Each row has a name. After each piece below comes the name of the row it's from, unless a question asks for something else. Each question is about the rows just above it. Places in a row count from 0.

Columns, left to right: P W C L G
[175 146 164 123  90]  lis
[150 174  87 128 141]  Taf
[169 154  92 145 105]  pizu
[ 98  84 134 160  85]  vis
Where in the named rows is [85]?
vis, 4
[175 150] is in which column, read top down?
P
Which column holds this, read top down? [ 90 141 105]
G
[87] is at row and place
Taf, 2

Columns, left to right: T Q E X R D
[132 178 159 111 145 125] : Sem
[170 137 112 126 129  96] : Bom
[129 137  84 102 160 125] : kates
[174 136 123 130 113  85] : Nar
[156 114 111 114 156 114] : pagu
[142 128 102 108 141  99] : kufa
[113 104 155 159 112 151] : birod
[164 134 101 112 125 131] : golas
Count of [156] in pagu:
2
Times [112] occurs in birod:
1
Row and place of [160] in the named rows:
kates, 4

Columns, left to right: S U Z A
[129 128 177 179] = surab
[128 128 177 177] = nalub
[149 179 177 181] = Dis
[129 176 127 180] = rufot
[179 128 128 179] = Mabu
[129 128 129 180] = Dur
[127 180 174 179] = sabi
How many times does nalub hold [128]?
2
Among the named rows, does one hold [127 180 174 179] next to each other, in this order?
yes
Does one of the named rows hold [128 128] side by side, in this order?
yes
Which column holds this, read top down? [127 128 129]
Z
Which row holds these entries in another order? [177 177 128 128]
nalub
How many times does Mabu hold [179]?
2

Columns, left to right: V J B M
[103 103 126 126] : nutus
[144 193  93 146] : Mavo
[171 112 143 103] : Rebop
[ 91 105 137 123] : bisum
[129 165 105 138] : Lado
[104 143 143 143] : bim
[ 86  75 146 126] : butoz
[107 129 113 134] : Domok
Count of [143] in Rebop:
1
Row and place of [138] in the named rows:
Lado, 3
Does one of the named rows hold [171 112 143] side by side, in this order?
yes
Count of [103] in nutus:
2
Times [144] occurs in bim:
0
Does one of the named rows hold [107 129 113 134] side by side, in this order?
yes

Columns, left to right: remob Vap favi Zakal kamol pokir rufog vagan laneg
[128 140 128 163 122 140 147 133 120] = vir
[140 133 128 163 121 120 128 140 147] = nos
[131 130 132 144 121 143 133 119 139] = moso
[120 118 108 109 137 104 128 124 115] = fivo
[122 130 126 158 124 177 128  99 132] = Zer
[119 138 119 121 154 112 138 143 110] = dod
[141 135 122 136 141 136 126 141 116] = luk
Which row holds these entries in another order? [140 163 140 128 122 128 133 120 147]
vir
Which column holds this, read top down? [140 120]
pokir
Count of [136] in luk:
2
Is [109 137 104] printed in one of the named rows, side by side and in this order?
yes

Columns, left to right: F N H K Y
[137 102 117 149 113]  duvab
[120 156 163 160 150]  fode
[160 120 149 163 156]  geso
[101 131 102 162 109]  lise
[159 104  81 141 168]  Fiba
[133  92 130 142 156]  vof
[145 147  97  99 136]  Defup
[150 135 144  95 121]  Vato
[176 141 136 159 102]  relor
[ 94 175 125 148 169]  boz
[107 123 113 170 110]  fab
[139 100 171 117 143]  zam
Put [120 149 156 160 163] back in order: which row is it?
geso
Among the named rows, does one hold [ 97  99 136] next to each other, in this order?
yes

Columns, left to right: dovis gume vavu tofi rov muli Ketul lev
[113 138 134 144  97 137 125  99] -> musib
[132 162 110 150 123  77 156 124] -> refu
[138  95 133  95 132 118 108  95] -> donar
[134 134 113 132 107 129 156 146] -> Veno
[103  98 111 115 115 104 118  99] -> lun
[119  88 154 168 101 176 165  83] -> pepev
[138 135 168 133 136 116 109 107] -> Dukef
[124 154 134 187 136 151  98 119] -> sur
[134 104 133 133  81 126 130 149] -> vozuz
Row and place of [129] in the named rows:
Veno, 5
[144] is at row and place
musib, 3
Among the named rows, does one hold [154 167 101] next to each other, in this order?
no
Does one of the named rows hold [ 98 120] side by side, in this order?
no

Columns, left to right: Benu Tosi Kam Fupot
[ 68 123 134  68] = nim
[133 122 135 134] = bokig
[ 68 134  68 123] = vozal
[ 68  68 133 123] = gev
Among the named rows, does one hold [ 68 134] next to each other, in this order?
yes
Times [123] occurs in gev:
1
Count of [135] in nim:
0
Put [ 68  68 123 133] back in order: which row is it?
gev
Which row holds these entries in another order? [ 68 133 123  68]
gev
q: [ 68 134  68 123]
vozal

Columns, left to right: Bafa biket lat Mog feve
[144 101 115  99  62]  fuvof
[144  98  62 115 101]  kubo
[134 108  95  73 100]  tinus
[134 106 103 113 101]  Bakef
[98] is at row and place
kubo, 1
[99] is at row and place
fuvof, 3
Among the named rows, does one hold [115  99  62] next to each other, in this order?
yes
[ 62  98 101 115 144] is which row reordered?
kubo
Which column holds [ 95 103] top down?
lat
Put [ 62  99 101 115 144] back in order: which row is it?
fuvof
[73] is at row and place
tinus, 3

